These are the activations of a small neural network, seen along a few directions. Each row is one input.
Each table varies a few parts of the input and shows all the possible inputs, shuffled.
A made-up example of a description, with smaller parts first: ring(8) and (point or line(11) or (values(2) and line(6))).
Shared parts are said once, and a part with two or three values counts as separate values.
In the rows, 128 means zero.

Other details of the inputs shift rows strongly along two fixed directions, in all tables alike. That doesn't count.

Rows:
x1: [122 173 118  93  83 100 151 160 181 136 112 168 160]
x2: [162  99 153 163 127 151 102 120 112 146 181  74 138]
x3: [145  83 145 170 140 119  85 138 112 108 175  80 106]
x4: [114 151 109 114 117 103 117 152 177 106 122 149  99]
x5: [113 150 123 102  79 117 166 146 166 140  99 187 149]
x6: [148  74 151 144 143 108 132 139 116 105 177  64 110]
x7: [106 150 123  84 130 128 151 140 157 127 107 141 145]
x8: [145  76 153 161 142 173 117  89  80 151 158  99 127]
x9: [112 132 137 112  82 133 168 159 182 128 110 152 136]
x10: [160 105 155 165 145 139 123 117  90 143 190  86 146]
x11: [148  80 147 167 141 121 146 137 115 110 154  54 131]
x12: [173  99 144 179 122 136 107 120 102 134 156  66 122]
x13: [144  90 140 193 137 132  99 136 110 113 152  70 126]
x14: [ 91 139 111  73 213 174 144  38  25 157  76 193 130]
x15: [ 88 138 114 123 122 150 141 129 164 127 104 171 125]
x16: [154 174 125 110  84  92 125 156 152 129 131 158 108]
x17: [113 162 123 125  94 130 105 165 180 128 118 150 141]
x18: [156  75 144 148 147  96 128 122  91 115 182  81 124]
x19: [150 178 119 129  93 109 139 145 139 135 105 149 128]
x20: [ 70 140  79  83 244 154 126  49  55 118  54 157 115]
x21: [107 142 130 138  78 143 121 159 176 132 108 168 131]
x22: [138 157 116 123  85  89 154 157 160 124 102 142 144]
x23: [ 59 140  88  67 249 168 121  49  65 129  80 165 131]
x24: [153 165 122 104  78 107 104 150 164 133 119 147 100]
Each input here is: line(4) and ring(6).
Changing only the line(4) part turns x21 into x3. The same change can be made to x9. Which row results? -> x6
Which other rows does x23 become when the line(4) part takes its other values? List them by row number. -> x4, x15, x20

Rows:
x25: [135  92 129 141 192 130 123  92  62 111 139  86  99]
x26: [179 142 141 191  36  85 121 205 225 110 169  89 117]
x27: [109 143 100 103 169 119 111 109 115 113  82 135 119]
x28: [157 103 153 163  98  97 110 181 175 103 185  74 123]
x29: [119  32 168 202 173 204 135  86  82 144 196  74 146]
x30: [ 96 157 127 115  82 147 178 143 171 151  96 197 173]
x31: [110 175  91  34 161 118 123  81  84 140  57 190 107]
x32: [156 124 134 128 140 121 117 114  83 128 125 106 108]
x33: [ 99 222  81  58 119 100 122 135 148 130  59 207 121]
x34: [164  86 149 184 131 108 115 137  95 111 175  75 110]
x35: [ 82 162 127 118  51 161 148 175 231 141  89 195 153]
x36: [105 162  91  52 223 144 109  48  27 144  72 154 120]
x37: [ 94 168  85  47 170 109 124  86  88 128  64 199 107]
x38: [ 81 146 125 107  91 152 178 150 188 140  85 178 172]
x39: [154  89 144 165  86  92 116 176 171 103 177  73 114]
x40: [103  69 147 152 181 184 172  80  81 145 148 109 164]
x41: [105 130 134 104 136 174 171  92 103 165  97 166 172]
x42: [195 146 161 161  26  84 115 209 209 125 188  96 125]
x43: [140  58 142 177 196 132  98 108  67 108 189  30 125]
x44: [175 140 153 167  41  82 124 212 227 109 190  96 116]
x45: [126  63 167 202 117 182 132 123 119 148 188 107 155]
x46: [120 192  99  94 106 104 126 153 172 122 100 155 115]
x47: [ 99 101 110  97 229 137 116  71  40 109  90 113 104]
x48: [134 123 111 102 216 142 103  50  27 138  97 119 119]
x49: [106 163 134 111  70 175 145 135 172 167  94 195 152]
x50: [113 241  80  69  68  83 126 164 201 126  40 228 120]
x51: [154  45 146 169 185 125 115  94  64 112 197  46 104]
x52: [172 112 155 172  90  91 111 174 157 114 197  91 124]
What is each input in this table made of? -> line(4) and (values(2) or ring(5))
Changing only the line(4) part turns x27 into x26. The same change can be made to x43. Which row results? -> x46
Which other rows does x39 become when the line(4) part takes its other values? List them by row number. -> x31, x37, x51
Which other rows does x29 become when the values(2) part takes its other values? List them by row number. -> x40

Rows:
x53: [124 182 116  71 113 130 118 118 131 152 105 196 121]
x54: [155  97 146 157 160 159  93  87  62 148 163  95 123]
x55: [ 91 157  93  79 184 135  96  98 110 115  78 158 100]
x56: [ 88 169  82  83 175 124 112 102 111 112  46 167 104]
x57: [155 146 129 172  49  76 135 210 217  99 138  94 128]
x58: [169  79 151 195 154 153 106  92  53 142 168  68 127]
x59: [ 82 120 139 159  58 149 166 197 250 116 129 147 158]
x60: [ 68 137 126 103 127 198 173  99 138 164  82 203 173]
x61: [ 87 173  93  54 157 111 109 122 145 114  85 185 102]
x62: [171  78 152 186 158 139 128  95  50 140 168  61 145]
x63: [121  95 128 108 175 109 124 115 103 106 150 104 113]
x64: [156 139 136 152  50  69 149 210 219  99 153  98 124]
x65: [165  99 150 147 136 124 147 109  79 142 161  92 141]
x66: [162 120 151 126  96 116 135 137 125 143 167 124 133]
What is each input in this table made of? -> values(2) and (point or ring(6))
Changing only the values(2) part turns x59 into x60. The same change can be made to x64. Which row results? -> x65
Start at x61 and move only the ring(6) part, one step at a time. The first step leads to x63. Which rows follow, in order? -> x64, x57, x56, x55

Rows:
x67: [142  96 138 147 113  89 139 147 135 109 161 105 113]
x68: [108 177 113  89  64 129 161 163 190 132  57 185 131]
x69: [122 172 105 121 119 112 105 137 143 121  78 152 122]
x70: [ 93 137 100  88 167 128 102  92  95 123  80 171  97]
x71: [110 138 120 118 110 124 170 137 137 126  94 164 141]
x72: [168  81 159 196  85 110  88 176 167 109 211  74 114]
x73: [170  96 163 182  96  87 125 184 159 110 220  58 138]
x74: [169  94 164 225  81 137 136 164 166 129 186  62 141]
x75: [108 115 117 118 187 144 150  87  79 137 126 123 164]
x76: [137 128 123  62 199 154 124  38   6 164  95 150 125]
x77: [171  63 165 185  83 102 120 168 155 109 198  48 106]
x78: [ 87 137 104  77 233 149  86  64  45 129  98 149 118]
x79: [128  66 154 135 157 158 131 107 105 130 167  95 136]
x80: [151  89 171 207  81 142 105 176 169 131 213  76 150]
x81: [120  62 148 154 153 135 155 106  92 127 164 105 136]
x82: [145 101 126 148 173 107 127 114  87 117 165  74 142]
x83: [121  95 126  89 194 134 112  88  78 118 131 112 110]
x84: [123  77 140 178 148 164 120 109  86 128 137 106 130]
x85: [102 130  96  92 223 148 124  57  38 119  74 144  93]
x86: [ 95 146 108  95 176 136 162  88  89 136  70 165 155]
x87: [127 167 127 156  55 128 127 175 200 135  99 156 147]
x88: [116 196 102  73  93 106 123 156 196 120  93 194  99]
x89: [179  79 159 194  76 104 126 179 153 105 179  46 112]
x90: [145 134 122 160 116 116  92 148 143 121 149  97 131]
x91: [121 151 130 136  53 127 148 168 208 133 122 166 116]
x92: [159  77 168 198  87 143 128 162 173 126 216  81 128]
x93: [160 158 128 138  56  92 122 192 206 119 143  96 135]
x94: [121 219  88  87  94 104 123 155 191 127  81 173 119]
x95: [111 120 117 131 192 170 129  76  80 142 128 115 143]
x96: [139  63 133 155 200 120 136  89  37 107 151  74 118]
x97: [110 113 121 110 181 162 134  85  85 142 115 109 154]
x98: [115 202 111  58  87  99 124 171 195 125  88 171 123]
x99: [162  48 153 181 197 133 111  91  47 115 171  19 127]
x100: [149 210 117  89  47 114 113 147 158 161  86 212 125]
x101: [ 92 119 113  86 218 169 142  52  48 142  63 137 145]
x102: [102 132 125  92 102 137 150 130 156 136  92 164 125]
x103: [125  69 150 144 161 140 147 109 100 125 178 108 146]
x104: [141  72 167 177 138 133 142 139 115 128 210  72 160]
x105: [186 140 150 151  81 125 123 130 118 156 166 123 118]
x106: [107 161 110 125 116 148 117 131 151 142 103 157 153]
x107: [106 143  96  95 230 143 118  54  45 125  72 135 110]
x108: [171  76 159 204  88 107 115 163 157 110 207  59  95]
x109: [123 202  99  90  88  76 151 165 181 117  66 177 134]
x110: [ 88 145 121  65 172 159 136  96 105 143  93 158 145]
x111: [ 92  92 125 127 171 165 117  81  81 137 113 149 122]
x112: [137 165 116 143  56 101 113 184 188 112 101 152 107]
x113: [156 172 127  88  92 103 148 123 111 155 114 179 137]
x114: [115 215 105  77  92 105 120 166 196 126  96 182 112]
x115: [115 185 104  65  90  81 143 166 192 115  97 195 120]
x116: [ 99 203 114  84  88 138 140 156 198 142  95 196 136]
x117: [ 99  90 130 123 186 171 108  81  81 135 134 143 132]
x118: [122 134 126 146 108 148 148 135 143 130 111 143 120]
Changing only one part turns x84 into x71. The same change can be made to x78. Which row results? -> x73
What is each input in this table made of? -> line(4) and (point or (values(2) and ring(6)))
Which other rows does x90 become when the values(2) part takes its other values? List them by row number. -> x106
Which other rows does x112 become when the values(2) part takes its other values? List them by row number. -> x84
Start at x96 and move only the line(4) part, one step at a time. The first step leads to x89. Which rows follow, in order? -> x85, x112
Start at x107 and move only the ring(6) part, one step at a time. The first step leads to x85. Which rows follow, in order? -> x108, x88, x114, x94
